These are the activations of a small neural network, seen along a few directions. Each row is one input.
Each table varies a few parts of the input and shows all the possible inputs, shuffled.
Descriptions start from the smaller parts, as in this example, which fits no table here: one of 2 separate values, together with either a single point or one of 9 places along a line or (one of 5 places around a ring, together with one of 6 places along a line).
Shared parts are said once, and a part with two or three values counts as separate values.

Other details of the inputs shift rows strongly along two fixed directions, in all tables alike. That doesn't count.

Table:
r1: [ 22  65 -35  35 -51  21 -11   1  41 -17  84]
r2: [ 20  56 -42  55 -49  60  18 -23  20  -4  59]
r3: [-33 -13   7 -81  64 -13  21  51  28   2 -40]
r4: [ -2  19 -52 -45   4  38  25   0  40  24   7]
r5: [  2 -46  10 -45  57  -4  -2 -28   2  54 -56]
r6: [-25  38 -36 -20  14  62  65  38  23 -17  -9]
r7: [-42 -26 -18 -70  58  12  39  26  13   8 -65]
r8: [ 20   6 -49 -22   0  10  63  76  57  16  32]
r9: [ 10  30 -32  59 -85   6 -13 -28 -41 -32  46]
r10: [-19 -32  44 -37  71 -30  -1  27  -4   3 -56]
r11: [ 19  68 -24  43 -48  26  -3   2  39 -11  82]
r12: [-21  41 -54 -57 -30  31  53  30  16   9   1]
r13: [  7 -75  25  48 -43 -64 -91 -65 -89  -8 -20]
r14: [ 10  44  -3  56 -82 -19 -30   0 -21 -33  64]
r15: [-24 -72  31   3  42 -23 -32 -19 -47  -3 -62]
r16: [ 15 -25 -66 -16  -3  25  64  45  31  24   4]
r17: [-17 -32  25 -72  26 -61 -13  16  -6  29 -46]
r18: [ 17 -72  50  67 -30 -50 -67 -71 -86  -4 -23]
r19: [  9  73 -20  34 -71  11  12  22   9 -28  67]
r20: [  5  39  12  92 -37  11 -19   7 -10 -59  56]
r21: [  4 -33  45 -61  37 -40  -3  16  -1  28 -51]
r22: [-26 -49  16 -34  63  -4  11   4 -21   7 -75]
r23: [  7 -32  34 -55  65 -33 -17  -6  18  46 -30]
r24: [  7 -24  -5 -70  62  31  36  -5  41  54 -52]
r25: [-23  32 -18 -38  18  12  25  55  34 -27   8]
r26: [-26  37 -47 -29  13  52  62  35  21 -23  -4]
r27: [ 45  38  11  84 -43  16 -27 -27  21 -17  70]
r28: [ 10 -61  85  92  16 -54 -77 -36 -63 -35 -10]
r29: [ -2  55 -12 -50 -12  14  56  47  38   3  19]
r30: [ 10  29 -25  68 -83  15 -11 -26 -36 -26  42]
r31: [-23 -77  20  -5  38 -29 -37 -22 -45  -7 -58]
r32: [ 40 -60  80  81   9 -55 -88 -70 -37  10   8]
r33: [-23 -54  26 -29  68   5  17   2 -18   7 -70]
r34: [ 20 -63  84  92  14 -50 -80 -37 -56 -38 -16]
r35: [  0 -49  13 -43  59   2  -3 -27   6  56 -53]
r36: [ 19  55 -53  46 -51  51  14 -26  18 -10  63]
r37: [ -2  68 -19  54 -36  25  15  29  12 -61  64]
r38: [-13  32 -34 -18  15  67  68  35  33 -22 -12]
r39: [ -1  23 -17  96 -46  37  -7 -17 -28 -55  36]
r40: [ 34 -56  73  79   7 -57 -98 -66 -40  14   7]
r41: [-21 -13 -16 -92  28  -3  42  19  -2  38 -63]
r42: [-15 -36  22 -80  25 -59 -19  17  -8  27 -40]
r43: [-14  49  -4 -22  25  37  61  57  47 -25  13]
r44: [-29  16 -46 -34  10  38  38  31  17 -23 -12]
r45: [-22  25 -52 -55 -26  14  41  18  11   9 -10]
r46: [ 13  40 -14  47 -85 -24 -38  -1 -18 -39  66]
r47: [-12 -47  18 -57  31 -18  13  -7 -26  36 -64]
r48: [  5  37 -39 -29  12  62  58   3  49  28  13]
r49: [ -1  52 -32 -44   7  20  32  26  70  21  30]
r50: [ 11  31 -21  68 -83  15  -9 -25 -39 -26  42]
r51: [ 34  45   2  79 -46   4 -30 -25  10 -15  71]
r52: [  4 -50  64 -18  24 -62 -34  -9 -36  21 -37]
r53: [-22 -52  -6 -76  16 -33  -6  -6 -26  31 -59]
r54: [ 13  47 -62  38 -60  46   4 -25  24 -11  66]
r55: [-12 -21 -17 -80  54  18  26   0  31  57 -45]
r56: [-29 -38  33 -44  64 -38  -9  25   2   0 -52]
r57: [ 11  77 -23  32 -74   5  13  21   5 -30  64]
r58: [-18  54  -8 -24  22  36  53  62  40 -21  11]
r59: [ 12  39  -1 -29  26  26  35  19  58  26  23]
r60: [ 11  51 -60  46 -58  45   9 -26  26  -9  60]
r61: [ 23  25 -19  70 -82  20  -7 -28 -29 -31  38]
r62: [ 35 -54  77  79   6 -56 -95 -65 -43  14   6]
r63: [-12 -74  45  13  52 -14 -16 -25 -42  -5 -63]
r64: [-15   2  20 -93  38 -22  30  44  16  36 -41]
r65: [ -16    1    8 -101   37  -31   27   40   13   31  -37]
r66: [  0 -61  72  82   5 -63 -91 -32 -65 -35  -9]
r67: [  8  21 -28 -26  17  52  49  -6  43  29   3]
r68: [  28  -63   56   62   -5  -70 -109  -67  -39    8   13]
Each input here is: one of 2 separate values, together with either a single point or (one of 3 separate values, together with one of 11 places along a line).
Changing only the choice among 2 separate values turns r67 into r32. The same change can be made to r47. Which row results?
Answer: r52
Changing only the choice among 2 separate values turns r13 into r46. The same change can be made to r16. Which row results?
Answer: r8
Which other rows does r60 become when the place on the line of 11 takes its other values? List them by row number.
Answer: r2, r4, r5, r24, r35, r36, r48, r54, r55, r67
Which other rows does r2 become when the choice among 3 separate values takes its other values? List them by row number.
Answer: r6, r50
Which other rows does r21 become when the choice among 2 separate values takes its other values? List them by row number.
Answer: r61
Which other rows does r45 become when the choice among 2 separate values takes its other values? List them by row number.
Answer: r17
Which other rows does r29 become when the choice among 3 separate values takes its other values? List them by row number.
Answer: r32, r43

Table:
r69: [ 16 -87  76 -36  41 -87 -87 -55 -30  55 -51]
r70: [ 26  61 -34  65 -64  42   1  -4  59  -8  78]
r71: [ 36  88 -38  40 -86  11  -5  -7  26 -14 102]
r72: [-22   0   7 -26   1 -27   3  27 -32 -31 -23]
r73: [ -7 -68  51 -25  65 -23  16  12 -28  -6 -80]
r74: [   3   35  -36 -113   41    7   60   51   80   64  -14]
r75: [  30   44 -103   54 -104   80   20  -71    4   19   64]
r76: [ 23 -31  15 -16  28 -47 -36 -14   5  51  -9]
r77: [ -2  30 -26  99 -64  -4 -18  13 -40 -68  48]
r78: [ -15   31    7 -105   98   35   54   19   70   77  -41]
r79: [  1   5 -14 -55  29  -1  37  13  58  50  23]
r80: [ -9 -68  50  48  42 -22 -55 -34 -54 -52 -41]
r81: [ 13   9  -8 -67  64  28  21   1  69  34  -8]
r82: [-22  39 -40 -28   3  58  65  81  22 -29  13]
r83: [-40  36 -22 -69   2  17  51  57  17 -29 -17]
r84: [-20 -40  62  27 -22 -56 -58 -18 -78 -33 -32]
r85: [ 32   5   6 -50  40  15  45   8  57  47  -9]
r86: [-21  49 -40  66 -60  29  38  27   0 -68  74]
r87: [-33 104 -35  39 -17  82  63  37  18 -57  40]
r88: [  41 -107   76   40   31  -65 -104  -54  -50   48  -18]
r89: [ 37  22  37  82 -88 -36 -81 -61 -33  -6  69]
r90: [  7 -44  36 115 -47 -62 -79 -32 -89 -58   1]
r91: [ -48  -79  -48 -103   51   32   56  -12  -35   43 -122]
r92: [-26 -36  20  20  17  -5  -8  17 -13 -29 -46]
What do these inputs look like to the network?
Answer: one of 2 separate values, together with either a single point or one of 11 places along a line
Changing only the choice among 2 separate values turns r86 into r79. The same change can be made to r90. Which row results?
Answer: r74
Which other rows does r72 become when the choice among 2 separate values takes its other values? List them by row number.
Answer: r71

Table:
r93: [ -15  -12   -6 -124   58  -16   53   77   54   20  -48]
r94: [ 14 -52  48  68 -32 -37 -56 -80 -86 -11 -29]
r95: [ -4 -56  27  41  -2 -30 -83 -81 -62 -11 -16]
r96: [  0  59 -67   7 -22  36  68  67  52 -15  63]
r97: [ 18  70 -15  99 -57  43  33  10  -1 -43  79]
r98: [ 14 -70  44  34  22 -13 -25 -36 -46  13 -57]
r99: [  8  53 -75  44 -97  32  22   0   0 -39  74]
r100: [ -25    1   16 -101   74    2   19   37   52    6  -42]
r101: [ -16   32   13 -120   55   28   87   72   55   14  -45]
r102: [ -6  67 -49  27 -78  11  11  32   5 -24  66]
r103: [ -7 -55  43  34  59 -38 -55 -30 -21   4 -23]
r104: [  4 -29  68  64 -27 -48 -67 -48 -85  -6 -14]
r105: [-32 -32  38 -38  46 -35 -52 -20 -27  21 -40]
r106: [ 22  41 -75  78 -85  49  22  16  19 -40  77]
r107: [-17 -22 -19 -46  59  28  13   3  34  20 -45]
r108: [ 40   5  10 -65  28  -9   8 -17  57  90   2]
What do these inputs look like to the network?
Answer: either a single point or (one of 3 separate values, together with one of 5 places around a ring)
Which other rows does r95 become when the choice among 3 separate values takes its other values? List them by row number.
Answer: r94, r99
Which other rows does r100 become when the choice among 3 separate values takes its other values? List them by row number.
Answer: r93, r101
